A small network was shown many inputs. Here are its activations along a few directions, one row for each input.
Each table varies a few parts of the input and shows all the possible inputs, shuffled.
Descriptions start from the smaller parts, as in this example, which fits no table here: one of 2 separate values, together with either a single point or one of 9 places around a ring or (one of 5 places around a ring, together with one of 6 places along a line).
Shared parts are said once, and a part with two or three values counts as separate values.

Other details of the inputs vary at random and push rows far along three fixed directions, the same in every table; ignore that.

Rows:
r1: [  5  -9 -30 -25  -4  42 -11  49  36   0   4  13]
r2: [ -9  12 -24 -15   9  14 -13  -2  19   1  16  10]
r3: [ 22 -10  15   0  -3   8  38  21  13  36  33  -3]
r4: [20  3 29 -4 -7 10 31 20  9 14 19 -3]
r5: [21 -2 30 -3 -7 12 29 21  7 15 18 -3]
r6: [  7  -1   9  -3  -3   3  13   1 -31  28  26 -15]
r7: [  2  -3  -7  -8  -5  24 -16  16  22 -11   0  21]
r8: [ 29 -16  19  -9  -4  18  28  21  12  36  30  -1]
r9: [ -6  10  35  18  -1 -31  23 -10 -26  -3 -15 -20]
r10: [ -4   5  -1   6   5 -15 -10 -20  -4 -11 -14  -7]
r11: [ -3 -11   3   7   0  -2  -8   3  24 -21 -34  18]
r12: [ -2  -8  -6   3   0   6  -8   8  29 -12 -17  19]
r13: [-16  -7 -27  -2   5  -3 -17 -10  -9   0  -4   7]
r14: [ -7   4 -25  -1   6  -2 -20 -16  -1  -5   2  -1]
r15: [ -7   4 -22  -3  -3  24  -5  20  24  -2  19  17]
r16: [ -8  18 -30  -5   5   4  -2  -9 -30  27  54 -19]
r17: [ -8  -1 -40 -15   9  21 -23  -5  -5  19  27   7]
r18: [  3 -14   4  -5   0   3 -14  -1  16 -21 -35  18]
r19: [ 37 -21  43  -3 -19  26  27  42  41   1  -4  19]
r20: [  1  10 -24  -7   0  19  -4   9  10   4  34   4]
r21: [ -4  -5   5   7   0  -3  -7   3  30 -22 -33  18]
r22: [  4  -4   0   3  -6  -7   2  -7 -30  10  12 -13]
r23: [  3  -1  -6  -1   1   6 -11  -1  30 -18 -11  11]
r24: [ 14  -7  12   5   2 -12  15 -10 -20  18   9 -18]
r25: [-23  20 -21   2   5   0  -9  -4  -1 -11   7   2]
r26: [-15   8 -16   3   0   2  -4   0 -13   6  16  -2]
r27: [ -9   0  13  11  -3 -17   9  -6 -28   5  -3 -13]
r28: [-11  14 -24 -11  13   3  -7 -15 -19  26  35 -11]
r29: [15 -2 -1 -1 -7 16  8 17 11  8 27  3]
r30: [  4   3  13  -8  17 -29  23   1 -36  27  -9 -37]
r31: [-17  17   8  10   9 -26   1 -20   1 -18 -27  -5]
r32: [  5   3  -5   2  -4   1   4  -2 -21  18  30 -14]
r33: [-23   9 -13   6   0  -7 -17  -9  -9 -15 -11   3]
r34: [ -9   8  13   5   8 -21 -11 -24  -9 -17 -36  -3]
r35: [-15  -2   4  10   4 -24  -7 -20 -13 -14 -34  -1]
r36: [  1 -13 -11 -11  -7  22 -18  14  13 -10  -4  21]
r37: [ 18  -8  42  12  -4 -16  37   8  11   9 -12  -6]
r38: [-11  11 -21   2   1   1 -20  -9  -6 -11   6   0]
r39: [ 16 -11  13   5 -12   7   1  13  15 -13 -11   9]
r40: [  0  14  39  11   1 -26  18 -15 -29  -3 -14 -21]
r41: [-21   1 -23   1  -2   2 -17  -4 -12  -6   0   5]
r42: [ -1  12  17   1   9 -17  12 -18 -16  10  -1 -16]
r43: [ 19 -21  32   8  -7 -12   5   0  21 -29 -49   8]
r44: [  6  -3  -7   0  -6   2   3  -2 -25  17  26 -12]
r45: [ -6  11  -1   5   8 -16  -7 -20   0 -13 -11  -7]
r46: [ -7  -2 -27  -3   4   0 -20 -16  -6  -5  -1   0]
r47: [-10   0   2   0   6 -13 -16 -21 -10 -16 -33   2]
r48: [  0  -8  -1  -5  -7  15 -16  10  14 -18 -17  20]
r49: [-11  15 -23  -3   9  -4 -14 -17   6  -8   7  -2]
r50: [ 12 -20  37   9 -14 -10  25  14  -6   1 -15  -2]
Description of these inputs: one of 2 separate values, together with either a single point or (one of 3 separate values, together with one of 8 places along a line).
The inputs of r18 and r36 match in every part but the choice among 2 separate values. If r42 is changed in the same way as r18 into r36, which row does it become? -> r5
The inputs of r31 and r25 match in every part but the choice among 2 separate values. If r12 is changed in the same way as r31 into r25, which row does it become? -> r33
Change only the choice among 2 separate values in r37. List by row number the other rows that result. -> r9
Change only the choice among 3 separate values in r24. List by row number the other rows that result. -> r11, r17
Change only the place on the line of 8 in r24. List by row number the other rows that result. -> r10, r14, r23, r43, r45, r46, r49
